These are the activations of a small neural network, seen along a few directions. Each row is one input.
In each table, some parts of the input vary, and every possible input appears once, in random order.
A made-up example of a description, with smaller parts first: line(6) and (point or ring(9) or (values(3) and ring(8))).
Shared parts are said once, and a part with two or three values counts as separate values.
(in the rows, 128 means zero)

Other details of the inputs shift rows strongly along three fixed directions, in all tables alike. That doesn't count.

A family of inputs:
r1: [101 168  80  91 113  95 120 137 155 155 155 147 165]
r2: [125  95  70 110 105 146  98  90 186  72 142  85 137]
r3: [115 131 164 126 128 145 145 122 119 142 125 150 159]
r4: [100  76 148 136 115 197 115  89 163  67 103 139 139]
r5: [105 120 138 128 122 150 117 102 143 115 144 139 149]
r6: [ 78 172 148 123 128 111 152 175 120 172 121 176 150]
r7: [210 139 144 154 156  92 132 111  65 146 141  88  83]
r8: [ 75 164  98  77 104 101 144 147 161 168 136 163 201]
r9: [134 124 193 131 147 132 149 152 103 159 113 146 116]
r10: [145 136 186 157 143 131 157 124  75 155 116 135 123]
r11: [104  62 154 119 121 202  95  94 173  67 108 125 128]
r12: [153 125  28 143 126  92  92 117 152  87 149  76  96]
r13: [163  88 159 131 141 174 128  79 130  94 131 104 121]
r14: [119 106 129 150 119 163 107 103 139  90 124 111 117]
r15: [153  77 183 153 148 176  96  78 124  75 136 101  89]
r16: [191 110 159 180 153 124 150 101  74 121 129  87  82]
r17: [147 109 187 133 137 134 141 147  85 142  93 149 102]
r18: [ 78  97  93 121 108 175 104 105 191  72 118 129 149]
r19: [ 92 109  89 109 101 164 115 110 188  88 132 123 165]
r20: [121 172  76 128 128  73 124 157 132 145 156 128 128]
r21: [102 139 161 102 130 139 140 177 119 165  94 175 137]
r22: [135  84 143 136 127 179 129  76 150  80 134 111 140]
r23: [ 82 150 196 131 128 141 157 151 102 176 114 184 156]
r24: [135 133 183 158 149 133 156 146  95 150 115 139 109]
r25: [119 133 200 126 136 133 141 139  94 167 122 159 133]
r26: [ 60 164 101  94  99 119 134 176 160 159 121 176 181]
r27: [171 155  88 133 132  79 111 145  98 149 137  99  90]
r28: [112 141 164 103 128 120 170 159 114 175 113 162 160]
r29: [208 126 131 152 151  93 126 133  67 133 118 102  64]
r30: [183 185  15 133 138  19 104 143 117 142 181  75  83]
r31: [139 140  75 110 131 105 116 124 161 121 152 109 127]
r32: [163 151  40 113 120  80 115 132 140 127 149  84 115]
r33: [ 84 115  86 114  99 161 122 110 187  90 127 124 165]
r34: [114 129 171 127 127 136 151 166 101 153  93 177 134]
r35: [104 172  72 100 107  69 125 176 135 171 132 137 144]
r36: [188 111 158 176 160 124 129 116  89 117 136  92  71]
Description of these inputs: line(4) and (values(4) or ring(5)).
Q: Changing only the line(4) part turns r5 into r1. The same change can be made to r3. Which row results?
A: r7
Q: Change only the ring(5) part in r28. List by row number the other rows that result.
A: r8, r9, r15, r25
Q: Change only the values(4) part in r12. List by row number the other rows that result.
A: r19, r26, r34
Q: List by row number the other rows that have the line(4) part in common with r4.
A: r6, r10, r14, r16, r18, r23, r24, r33
